Each row below holds a small network's activations on one record, seen along a few directions.
Here are examples, each followed by its value of one field, MEB.
Other fields move the rows too, some of them a lot.
In the rows, zero is written as 500.
Strong random noise was added to every row along 4 fixed directions; ignore it. To show where, here is one row again and again, with new noise each time:
467, 469, 482, 761, 504, 533, 566, 522, 500, 484, 479, 626, 471, 603, 588, 535, 488, 604, 596, 347, 527, 494
520, 448, 518, 701, 419, 435, 627, 602, 590, 412, 488, 693, 325, 381, 610, 611, 557, 624, 483, 414, 530, 603
679, 365, 651, 521, 455, 510, 457, 560, 589, 496, 533, 514, 429, 332, 686, 627, 497, 395, 663, 467, 378, 526
642, 371, 621, 594, 398, 396, 544, 638, 683, 420, 519, 635, 321, 272, 683, 654, 567, 475, 539, 494, 454, 633
443, 493, 466, 774, 480, 499, 611, 544, 510, 449, 472, 673, 427, 567, 577, 545, 515, 661, 538, 342, 555, 527
531, 553, 573, 535, 467, 547, 549, 521, 432, 445, 506, 572, 456, 401, 604, 574, 513, 628, 591, 319, 434, 475

531, 545, 633, 366, 521, 499, 350, 464, 483, 526, 551, 402, 707, 601, 553, 439, 479, 383, 655, 492, 454, 444 => kuv
395, 543, 493, 614, 489, 380, 505, 526, 596, 485, 494, 575, 592, 692, 499, 410, 537, 542, 538, 462, 588, 550 => kuv
429, 455, 454, 578, 463, 499, 610, 519, 490, 474, 489, 515, 438, 495, 404, 519, 513, 542, 388, 576, 568, 523 => nuf
490, 622, 544, 411, 509, 411, 447, 547, 541, 417, 505, 507, 607, 589, 563, 452, 534, 548, 530, 456, 491, 498 => digam
466, 432, 465, 561, 507, 497, 536, 490, 575, 522, 520, 524, 525, 571, 407, 460, 484, 420, 550, 632, 543, 500 => nuf
589, 630, 673, 142, 568, 529, 429, 534, 545, 460, 574, 414, 615, 354, 524, 432, 520, 502, 568, 508, 403, 467 => digam
457, 552, 455, 506, 539, 525, 528, 476, 417, 490, 495, 492, 552, 550, 441, 493, 466, 567, 523, 464, 525, 453 => lunu
363, 490, 492, 635, 511, 262, 507, 592, 741, 406, 501, 561, 558, 716, 532, 406, 578, 443, 402, 587, 655, 641 => fedo
512, 370, 327, 634, 465, 737, 666, 393, 293, 599, 433, 525, 330, 378, 370, 568, 381, 607, 434, 492, 520, 419 => veg
549, 372, 432, 484, 580, 733, 453, 400, 424, 611, 490, 380, 579, 562, 440, 497, 346, 352, 649, 609, 435, 379 => lunu
525, 426, 464, 601, 498, 549, 497, 463, 495, 556, 492, 508, 460, 521, 506, 501, 450, 459, 538, 488, 537, 480 => nom
641, 440, 642, 375, 459, 566, 434, 544, 485, 515, 532, 437, 428, 263, 541, 580, 484, 395, 562, 514, 390, 494 => veg
617, 456, 530, 410, 397, 447, 557, 552, 589, 484, 557, 510, 346, 198, 527, 641, 548, 478, 403, 605, 482, 556 => molug
606, 608, 630, 236, 493, 528, 367, 465, 463, 514, 593, 365, 646, 415, 545, 520, 495, 396, 612, 520, 406, 393 => molug
287, 670, 373, 730, 478, 416, 635, 517, 485, 391, 446, 724, 440, 650, 425, 432, 573, 753, 331, 361, 707, 577 => nom
500, 513, 569, 524, 572, 405, 403, 509, 606, 478, 529, 500, 680, 712, 594, 385, 525, 390, 569, 512, 461, 466 => fedo

Which value of MEB does each new row have?
465, 414, 447, 647, 496, 338, 515, 614, 730, 501, 471, 640, 539, 709, 526, 497, 519, 368, 506, 612, 594, 651 => lunu
528, 399, 609, 523, 541, 222, 354, 585, 847, 465, 534, 482, 645, 716, 610, 416, 573, 263, 523, 638, 542, 625 => fedo
462, 475, 434, 548, 505, 627, 503, 427, 482, 586, 482, 462, 494, 570, 474, 481, 390, 464, 595, 459, 528, 475 => nom
361, 584, 492, 679, 477, 375, 537, 586, 597, 410, 449, 638, 454, 617, 527, 453, 614, 606, 409, 416, 610, 587 => nom
399, 699, 507, 372, 549, 481, 494, 484, 422, 428, 495, 471, 639, 565, 431, 434, 526, 633, 515, 378, 495, 472 => lunu
493, 415, 488, 451, 540, 553, 447, 418, 503, 564, 533, 413, 677, 683, 455, 446, 412, 351, 637, 636, 503, 401 => nuf
533, 625, 597, 244, 496, 432, 441, 518, 478, 409, 517, 462, 571, 354, 516, 522, 554, 508, 531, 524, 425, 509 => lunu
480, 543, 507, 521, 499, 454, 431, 512, 579, 510, 530, 487, 599, 590, 536, 492, 549, 498, 530, 538, 529, 530 => molug
